A small network was shown many inputs. Here are its activations along a few directions, one row for each input.
Each table varies a few parts of the input and shows all the possible inputs, shuffled.
Descriptions start from the smaller parts, as in this example, which fits no table here: one of 5 places around a ring, together with either a single point or (one of 2 separate values, together with one of 4 places along a line) or one of 9 places around a ring.
Shared parts are said once, and a part with two or three values counts as separate values.
(in the rows, 128 means zero)

Other details of the inputs shift rows strongly along two fixed directions, in all tables alike. That doesn't count.

A family of inputs:
r1: [135 144 122 123 154 163 104 123 130  84 118 144]
r2: [129 130 125 135 122 154  93 135 143 144 103 107]
r3: [113 137 118 131 151 151 103 115 123 119 119  95]
r4: [113 126 123 140 124 157 108 120 137 144 105  90]
r5: [115 130 114 122 137 138 103 107 134 139 100  93]
r6: [126 112 120 154 153 130 129 131 138 118  96 110]
r7: [146 114 112 149 136 138 129 134 124 110 106  94]
r8: [145 114 112 141 141 128 113 154 138 108  96 119]
r9: [138 116 115 144 148 128 114 151 141 111  92 126]
r10: [129 123 124 113 137 139 116  94 144 120  98 108]
r11: [106 130 145 123  88  80  95 117 101 145 144 148]
r12: [141 133 141 130 110 155 119 137 150 127  84 123]
r13: [122 142 133 127 158 157 120 114 129  88 121 114]
r14: [131 115 130 131  93  71 146 157 109 135 179 159]
r15: [125 119 145 146 111  73 145 147 116 149 179 172]
r16: [107 149 123 136 158 156 107 126 118 106 123  98]
r17: [150 124 115 151 139 137 132 127 121 114 102  97]
r18: [ 86 133 157 147  65 102 130 130  98 154 135 129]
r19: [128 118 153 162 107  79 119 132  97 131 146 165]
r20: [123 134 144 134 116 152 138 128 145 134  86  93]
r21: [159 138  44  83 177 140 229 178 198 186 211 110]
r22: [145 127 126 109 135 136 100 109 149 119  95 125]
r23: [123 153 125 132 156 154  92 141 124 106 121 116]
r24: [127 129 129 123 150 151 114 102 133 100 115 110]
r25: [134 150 142 123 159 148 107 134 133  92 117 119]
r26: [124 127 115 123 148 159 115  97 129  98 115 124]
r27: [117 126 161 114  91  74 110 110 110 131 140 151]
r28: [127 118 133 131 123 157 120 107 147 125 102 105]
r29: [115 127 145 123 100 101 107 107  97 104 159 179]
r30: [142 125 113 109 133 145 100 104 145 117  95 138]
r31: [119 140 120 127 155 165 119 108 125  85 120 127]
r32: [124 134 135 123 154 145 117 108 132 105 115  98]
r33: [139 132 126 130 109 164 120 133 148 126  85 136]
r34: [124 123 139 131 127 151 123 113 146 130 101  93]
r35: [104 120 130 118  83 109 157 109 123 152 181 164]
r36: [122 113 113 149 150 130 130 136 135 112  94 109]
r37: [128 141 120 127 150 148  87 130 128 119 117 112]
r38: [106 112 125 135  99  69 161 143 107 135 176 149]
r39: [126 127 131 113 140 133 118 100 143 125  96  96]
r40: [143 133 130 118 150 149 100 117 139 101 114 127]
r41: [102 116 139 119  87  91 122  84 102 124 142 160]
r42: [118 146 140 127 161 150 122 119 127  92 119 101]
r43: [103  72 173 100 122 115 158 136  18 151 130 158]
r44: [140 137 137 118 153 142 102 123 137 105 113 115]
r45: [158 131 119 155 150 133 114 136 129 124  97 125]
r46: [140 127 141 126 125 149 108 128 152 130 100 110]
r47: [138 138 146 129 114 149 122 143 151 133  84 110]
r48: [119 129 133 150 107  74 163 125  99 151 177 155]
r49: [101 125 166 138  65 103 143 117 109 136 133 144]
r50: [163 135 116 150 144 132 117 137 125 120  95 120]
r51: [124 133 130 144 101  73 165 126  95 148 175 150]
r52: [139 120 130 135  91  75 147 153 104 136 182 158]
r53: [186 157  48  84 177 140 217 183 195 192 208 129]
r54: [158 147  54  99 194 143 228 163 199 203 210 123]
r55: [161 149  53  64 159 169 206 158 218 200 208 151]
r56: [113 141 164 128 109  99 112 123  96  94 164 170]
r57: [145  81 145  90 171 172 136 157  64 144  80 134]
r58: [109 115 143 150 112  76 160 132 111 149 181 155]
r59: [119 118 137 139 109  67 147 149 118 144 172 174]
r60: [102 137 159 143  64 100 115 145 104 154 133 146]
r61: [143 122 135 127 122 155 105 122 153 125 101 123]
r62: [ 98 123 153 139  63 111 142 112 104 133 132 157]
Description of these inputs: one of 2 separate values, together with either a single point or one of 10 places around a ring or (one of 4 places along a line, together with one of 5 places along a line).
Changing only the choice among 2 separate values turns r30 into r41. The same change can be made to r55. Which row results?
Answer: r35
Changing only the choice among 2 separate values turns r11 into r5. The same change can be made to r53. Which row results?
Answer: r17
Change only the place on the line of 5 in r20. List by row number the other rows that result.
Answer: r32, r34, r39, r42
A walk changes only the place on the ring of 10. It starts at r51 and steps to r17. List the rest of the walk in order.
Answer: r7, r21, r38, r36, r6, r58, r54, r48
Change only the choice among 2 separate values in r37. List by row number the other rows that result.
Answer: r3
Change only the place on the line of 5 in r46. List by row number the other rows that result.
Answer: r25, r27, r44, r47

A family of inputs:
r63: [128 137 138 150 137 148  91 116 132  96  90 114]
r64: [105 136 137 102  99  82 160 117 118 159 207 172]
r65: [119 132 142 123 117 124 108 105 114 120 122 131]
r66: [123 138 139 145 116 123 112 116 120 107 128 133]
r67: [139 104 131 146 121 150 104 135 116 128  64 118]
r68: [116 127 136 121 118 132 118 110 125 111 124 131]
r69: [144 122 105 106 146 139 187 158 150 179 150 115]
r70: [125  98 175 172  70  76 103 132  76 118 110 152]
r71: [120 129 129 112 133  74 164 142  89 131 217 181]
r72: [101 144 141 106  96  90 161 127 117 157 208 174]
r73: [170 122  90 103 165 173 168 164 177 171 118 108]
r74: [133 115 137 127 169 154  99 120  92  85  93 124]
r75: [115 131 140 119 120 131 108 118 122 118 127 127]
r76: [126 130 137 127 132 151  88 108 122 103  87 107]
r77: [131 133 132 147 131 147  96 112 130  88  91 110]
r78: [141 107 139 162 132 135 115 138 117 118  71  96]
r79: [105 140 135 103  90  89 166 122 116 149 209 170]
r80: [134 152  97 105 154 137 156 146 172 150 173 129]
r81: [120 129 135 138 115 117 112 114 125 102 127 132]
r82: [119 130 144 132 135 156  89 114 127 102  88 113]
r83: [129 106 129 168 134 137 116 133 111 121  73  91]
r84: [137 110 141 143 125 141 114 137 117 124  58 109]
r85: [134 150 103  98 146 153 161 131 160 149 163 130]
r86: [132 133 131 142 134 140  86 114 128  96  91 106]
r87: [151 145  79 104 180 165 153 136 194 140 140 108]
r88: [102 121 172 158  84  79  88  96  85  98 129 153]
r89: [ 98 135 160 133  68  45 132 111  85 136 202 180]
r90: [116 106 135 143 119 127 139 133 101 144 108 111]
r91: [152 132  95 117 145 123 181 169 162 171 143 125]
r92: [121 134 134 133 123 120 106 124 128 112 130 125]
r93: [167 127  71 121 166 163 162 169 180 168 118 111]
r94: [145 141  85  90 177 176 156 130 188 146 137 110]
Describe the family of inputs behind these rows.
Answer: one of 2 separate values, together with either a single point or one of 5 places along a line or one of 10 places around a ring
Changing only the choice among 2 separate values turns r82 into r80. The same change can be made to r74. Which row results?
Answer: r71
Change only the choice among 2 separate values in r92. List by row number the other rows that result.
Answer: r75
